These are the activations of a small neural network, seen along a few directions. Each row is one input.
Each table varies a few parts of the input and shows all the possible inputs, shuffled.
A made-up example of a description, with smaller parts first: one of 5 places around a ring, together with either a single point or one of 11 places around a ring or (one of 2 separate values, together with one of 6 places along a line).
Shared parts are said once, and a part with two or three values counts as separate values.

Table:
R1: [ 37 -55  -4 -35  25  -3  -2 -31 -15  -3 -43   2 -75  22]
R2: [-13  32  59  16 -41 -18 -46  46  27  29  50  10  48 -16]
R3: [ 32  71 -12  27 -11 -48 -32  42  14   5  35 -36  25   4]
R4: [ -3  77 -14  36 -15 -12   4  37   6   0  38 -21  58 -14]
R5: [ 16  31 -17  11 -25 -55 -31  50  40  30  30 -24 -17 -16]
R6: [  2 -60  67 -36   6  30 -17 -40 -40  -6 -27  43 -13  26]
R7: [-14 -73 -12 -30  17  30  28 -32  -4  -3 -47  19 -51   4]
R8: [-55  43 -21  38 -20   8  17  27  40  13  43  -2  55 -38]
R9: [ 51 -20  -6 -22  35  -2  -2 -41 -48 -32 -36  -4 -34  44]
R10: [ 15 -12 -11 -15  33  28  34 -53 -56 -42 -34  12  -3  26]
R11: [-31 -47 -13 -12  26  63  54 -48 -22 -22 -36  24  -4   0]
R12: [-36  14 -17  22 -29 -20  -7  43  58  31  28 -23  10 -41]
The inputs of R10 and R4 match in every part but one. If R6 is changed in the same way as R10 into R4, which row does it become?
> R2
What do these inputs look like to the network?
> one of 2 separate values, together with either a single point or one of 5 places around a ring
Start at R1 and move only the place on the ring of 5, one step at a time. The first step leads to R9. Which rows follow, in order?
> R10, R11, R7

Table:
R13: [ 48 -29  18 -35  -3 -32 -26 -19 -25   4 -14  31 -53  13]
R14: [-36  39 -35  33  -2 -17  27 -15  10 -33  39 -26  38   1]
R15: [ -5   6   7  -8   8  40  24 -24 -37  -8   3  27  17  -2]
R16: [ 22  19  41   2 -43 -59 -61  65  38  52  30 -15  -5 -23]
R17: [ 26   2 -35   5  11  12   9  18  -3   0 -21 -19 -12  14]
R18: [-17 -19  18 -14  -4  38  24 -22 -22   1  -9  61   6  -8]
R19: [-26 -38 -22 -14  -8  11  38 -33  -3  -5 -16  33 -18 -28]
R20: [-29 -65  21 -12  16  20 -14  -5  31   3 -22  -2 -43  31]
R21: [ 71  28   6 -13  17 -36 -29   3 -16 -10 -13 -22  -4  16]
R22: [ 14  -1 -19 -11  20  11  17  -4  -6   4 -15  -5 -45  11]
R23: [-16  19   6  13 -31 -19 -26  73  69  55  27 -13  -9 -29]
R24: [ 54  -1  12 -25  10 -29 -22 -17 -40  -1  -9  -6 -44  16]
R25: [ 13 -66  57 -25   4 -22 -46 -15   2   0 -21  -7 -44  38]
R26: [-19 -10 -28  -6   7  15  38 -36 -19 -10  -7  -1 -10 -27]
R27: [-47   8   3  19 -45 -19   2  44  59  40  32 -12  26 -67]
R28: [  3  35   1   5  15  36  14  -6 -17 -12  -5  13  52  -7]
R29: [-36  24  42  18 -39  10  -8  50  36  46  35  20  48 -45]
R30: [-63 -74  12  -6   0  22   9 -33  20 -11 -19  -1  -7  -4]
R31: [ 40  50   9  15  -2 -64 -31   9 -14 -23  33 -33   6  52]
R32: [ -6  20 -42   5  14  11  24 -21   2 -20  -6 -15  31 -31]
R33: [ -6  -7 -43  11  -4  14  31  -9 -16 -14 -18 -18  23 -22]
R34: [-23  52   6  34   2  13  10  -3 -17 -35  39   1  54   9]
R35: [ 66   2  -6  -9  -2 -30 -34  13 -38  -4 -21 -24 -11  26]
R36: [  1   9  -1   9   0  40  18   0 -33  -8 -11  13  45  -2]
R37: [-52 -53  48  -6   3  48  -3 -23   0  -4 -13  28  16  14]
R38: [ -3  49 -27  28  10 -20   8  16  20 -19  30 -30   4  42]
R39: [ 22  29 -34   7  33  -4  -5   5  12   2 -13 -13  -9   8]
R40: [  6 -29 -15 -21  10  11  12 -11   8   8 -14  35 -53   4]
What do these inputs look like to the network?
> one of 4 places along a line, together with either a single point or one of 6 places along a line
The inputs of R35 and R17 match in every part but the place on the line of 4. If R24 is changed in the same way as R35 into R17, which row does it become?
> R22

Table:
R41: [-32 -77  27 -39 -10  53  21 -14  -3  38 -38  63 -13 -43]
R42: [  1  82  -5  33 -21   6   7  30 -17  12  51  15  69 -31]
R43: [-76 -53  46 -11   9  64  28 -32  15 -10   2  54   1  15]
R44: [-19  21  22   0  18  -9  -8   4  50  -5  17   0 -23  22]
R45: [-77 -73  21 -14 -15  23  19 -55 -13 -26 -10  23  26 -35]
R46: [ 83 -22  39 -49   1 -18 -23  -3 -50  30 -31  24 -41  23]
R47: [ 26 -10 -46  18  18   8  -3   7  18 -18 -26 -33   1  32]
R48: [  3 -27 -31   3 -13 -54 -15 -16   9 -32   9 -26 -20   4]
R49: [  5  19 -16  10  26  11  -5   5  32  -7 -29 -35  21   2]
R50: [ 31 -31 -33 -28  -1 -27 -18  28  12  39 -20  13 -52  -6]
R51: [ 24  -2   5 -29  -1 -22 -15  22  33  43 -21  11 -36 -36]
R52: [ 59  43  -7 -10  25  -1  15 -28 -82 -37 -10  22   9  24]
R53: [  2 -14   0 -12 -28 -12  -4  52  32  54   3  -2 -31 -44]
R54: [-18  21  34  22 -45 -43 -46  20   5   3  49 -20  55 -32]
R55: [-55  -9 -18  -3  10  70  74 -43 -35 -16  -7  58  41 -34]
R56: [-18   2  -1  -5  -5 -51 -17 -18  22 -21   6 -29   1 -27]
R57: [-22  18 -26  31  -6  17  -1  31  34   9 -18 -42  29   1]
R58: [-25  63 -50  28 -13   3  42  18   2   5  19   0  24 -29]
R59: [  2  -8  -7   8  11 -11  -6   6  37 -16  19   3 -42  53]
R60: [ 26  18  34  -4 -41 -14 -44  64  19  68  26  18  21 -40]
R61: [  5  39  19  36 -15  18 -36  42  14  17  16 -25  77  -3]
R62: [-52 -55   6   0  16  83  31 -31  -3 -12 -45  18  47  -6]
R63: [ 37 -39   1 -29   0  -7  -6   7 -10  34 -30   7 -64 -10]
R64: [ 20 -18 -22  11  27  23   6  -9 -10 -15 -39 -40  -7  26]
R65: [-45   0 -11  16 -38 -45 -12   7  24  -4  17 -35   9 -29]
R66: [ 41   0  56 -21  18  -9 -16 -20 -34 -16   8  15 -27  79]
R67: [-18  42  57  26 -22  -2 -38  42  31  19  61  11  32  18]
R68: [ 43 -18  32 -26  -2 -50 -24 -43 -61 -33  -3 -15  -5  31]
R69: [-40  11  17  16  -7   1   4  34  48   6  40 -13 -19  15]
R70: [ 13  29 -51   5  20  17  47 -26 -41 -15   2  -1 -16  -6]
R71: [  5  59 -39  19  29  -6  38  -9  -6  -3   8  12  10 -29]
R72: [ 62   2  16  -7  30  12 -27 -16 -50 -33 -46 -18  14  53]
R73: [ 22  34 -69  15  11  -5  39  -4 -14 -22  10   9  -2   2]
R74: [ -7 -14  12  -2  19  11   1 -15  10  -9  11  -7 -57  45]
R75: [ -7 -33 -12  -8  -4 -32  -8 -38 -19 -26   1 -36 -33  -4]
The inputs of R46 and R52 match in every part but one. If R63 is changed in the same way as R46 into R52, which row does it become?
> R70
What do these inputs look like to the network?
> one of 5 separate values, together with either a single point or one of 6 places along a line
Which other rows agree with R54 in the choice among 5 separate values? List them by row number.
> R45, R48, R56, R65, R68, R75
Which other rows does R50 become when the choice among 5 separate values takes its other values? List them by row number.
> R47, R48, R59, R73

Table:
R76: [-21  35  11  26 -23  -2 -11  43  29  25  29  -8  53 -29]
R77: [-14  65 -60  36   0  -1  33  22  14  -8  21 -30  38 -23]
R78: [-51 -13   9   7  -5  50  24  -9   4   7  -1  19  46 -28]
R79: [-54 -10   5   5  -3  60  38  -5   9  18   2  35  26 -30]
R80: [ 36  22   3  -3 -26 -51 -38  40  16  36  18 -12 -22 -10]
R81: [ 62  11 -52 -12  34 -20   9 -24 -42 -29 -31 -28 -43  35]
R82: [ 36  48  15  22  -8 -50 -44  18   1 -14  32 -35   8  39]
R83: [ 52  56  19   7  -7 -50 -41  27  -3  13  25 -16   7   7]
R84: [-45   1  11   5  -5  49  36 -22 -11  -8   8  28  48 -30]
R85: [ 42  38  11   1 -14 -30 -36  44  19  36  18  -4 -14   3]
R86: [ 10 -14 -54 -10  41  31  54 -54 -40 -37 -43   4 -17  14]
R87: [ -1 -46  11 -23  13  46  24 -25 -20  -4 -36  41 -27   6]
R88: [-21  36   7  23 -28   8   3  52  36  29  31   3  28 -32]
R89: [-16  57  16  26 -13 -10  -4  31  14  14  39   0  57 -29]
R90: [ 49 -17  11 -30   9  -6 -22   1 -21  14 -21  12 -49  28]
R91: [ 54 -19  18 -25   7 -17 -36  -4 -27   2 -25  -7 -31  29]
R92: [ 56  63 -59  20   9 -44  -7  22  -4  -8  14 -43  -6  10]
R93: [ 58   4  22 -25  17 -25 -28 -15 -41 -10 -16  -1 -27  29]
R94: [-78 -49   0   4  -6  32  22 -13  40   0   1   8  -1 -30]
R95: [-66   0   5  19   7  39  27 -28  -1 -30  20   6  50   4]
R96: [-28  20   1  17 -33 -13   6  42  39  33  31   2  31 -43]
R97: [ 26 -59   8 -30  12 -33 -33 -11   8  -3 -26 -17 -78  27]
R98: [ 14   2   4   4 -17 -57 -51  37  54  23  17 -35 -36   0]
R99: [  0 -47  15 -25  14  36   9 -32 -28  -9 -38  28  -3  11]
R100: [-34  46   7  42 -16  -9  -8  21  18 -14  48 -19  57   5]
R101: [  5 -31  17 -23  16  36  22 -47 -42 -26 -34  37  -3   8]
R102: [ -8 -60   7 -31   7  24  28 -34 -16  -2 -40  38 -28  -6]
R103: [ 42 -34   8 -36   1 -24 -20  -6 -24  11 -28   3 -59  13]
R104: [-32 -76   9 -28  13  16  10 -37  14 -10 -39  14 -45   8]
R105: [-51  -4  -3  22 -23 -18 -14  37  65  19  32 -19   8 -31]
R106: [-56 -30  -1  -1 -15  36  42 -11  12  15   2  27  23 -44]
R107: [ 45  27  13  14 -20 -45 -47  43  10  26  18 -18   2   8]
R108: [-40  17 -58  22  21  47  71 -29  -9 -22  -4  -3  33 -23]
R109: [ 39  -6  12 -13  18 -27 -31 -24 -34 -36  -6 -21 -25  62]
R110: [-11 -35  14  -8  21  24  13 -51 -38 -48 -18  13   2  43]
What do these inputs look like to the network?
> one of 5 places around a ring, together with either a single point or one of 6 places along a line
The inputs of R80 and R102 match in every part but the place on the ring of 5. If R98 is changed in the same way as R80 into R102, which row does it become?
> R104
Which other rows does R78 become when the place on the ring of 5 takes its other values? List them by row number.
> R76, R91, R99, R107
Which other rows agree with R90 in the place on the ring of 5? List them by row number.
> R81, R91, R93, R97, R103, R109

Table:
R111: [-53 -80  15 -22   6  29  19 -42 -16 -21 -24  13 -34  12]
R112: [ 56 -52  22 -45  25   7 -13 -10 -26  19 -52  23 -56  12]
R113: [-13 -26  25 -35  15  57  38 -38 -44 -24 -36  55  16  16]
R114: [  1 -43 -57 -12  31  38  56 -38 -24 -29 -31  10 -20  10]
R115: [ 20  43  -4   6 -27 -44 -36  64  46  36  36 -21 -23 -16]
R116: [ 27  62 -19  19 -15 -69 -38  32  -7   4  27 -43  41  -7]
R117: [-45  13  35  30 -38   7 -22  23  39  26  47  14  65 -36]
R118: [-16  42 -60  43 -17  -2  27  39  38   8  35 -20  38 -30]
R119: [ 38 -27  27  -7  39   0 -18 -47 -32 -51 -24 -14 -29  82]
R120: [-15  73 -19  43 -13  18  25  24   6  27  38  -3  51 -36]
R121: [-32 -59 -23 -20  38  23  32 -51   6 -28 -47  -2 -41  -9]
R122: [-47  29 -26  29 -22 -16  11  24  74  11  19 -35  20 -42]
R123: [  1 -13 -21 -18  36  62  51 -54 -56 -10 -31  26  -7   5]
R124: [ 12  73  14  37  -8 -35 -52  35  23 -15  52 -43  19  54]
R125: [ 25  55  -3  13 -25 -53 -35  49  19  15  37 -15   6 -19]
R126: [ 39 -47   5 -38  19 -14  -1 -19 -12   4 -41  13 -77  26]
R127: [ 46 -31 -11 -25  30 -24  -6 -49 -63 -30 -47 -11 -21  33]
R128: [-31 -71  35 -26   7  45   0 -57 -23 -13 -23  49   7   3]
R129: [-68   6  14  28 -46  -8  -2  34  48  20  44 -22  25 -23]
R130: [ 44 -35   3 -35  18 -14  -2 -36 -38 -18 -39  17 -51  25]
R131: [-30  55  28  30 -21  15  11  42  14  12  34  26  71 -29]
R132: [ 42  31  20   4 -32 -23 -46  74  29  55  24 -18   2 -32]
The inputs of R131 and R113 match in every part but one. If R122 is changed in the same way as R131 into R113, which row does it become?
> R121
What do these inputs look like to the network?
> one of 2 separate values, together with either one of 5 places along a line or one of 6 places around a ring
Which other rows does R118 become when the choice among 2 separate values takes its other values? List them by row number.
> R114
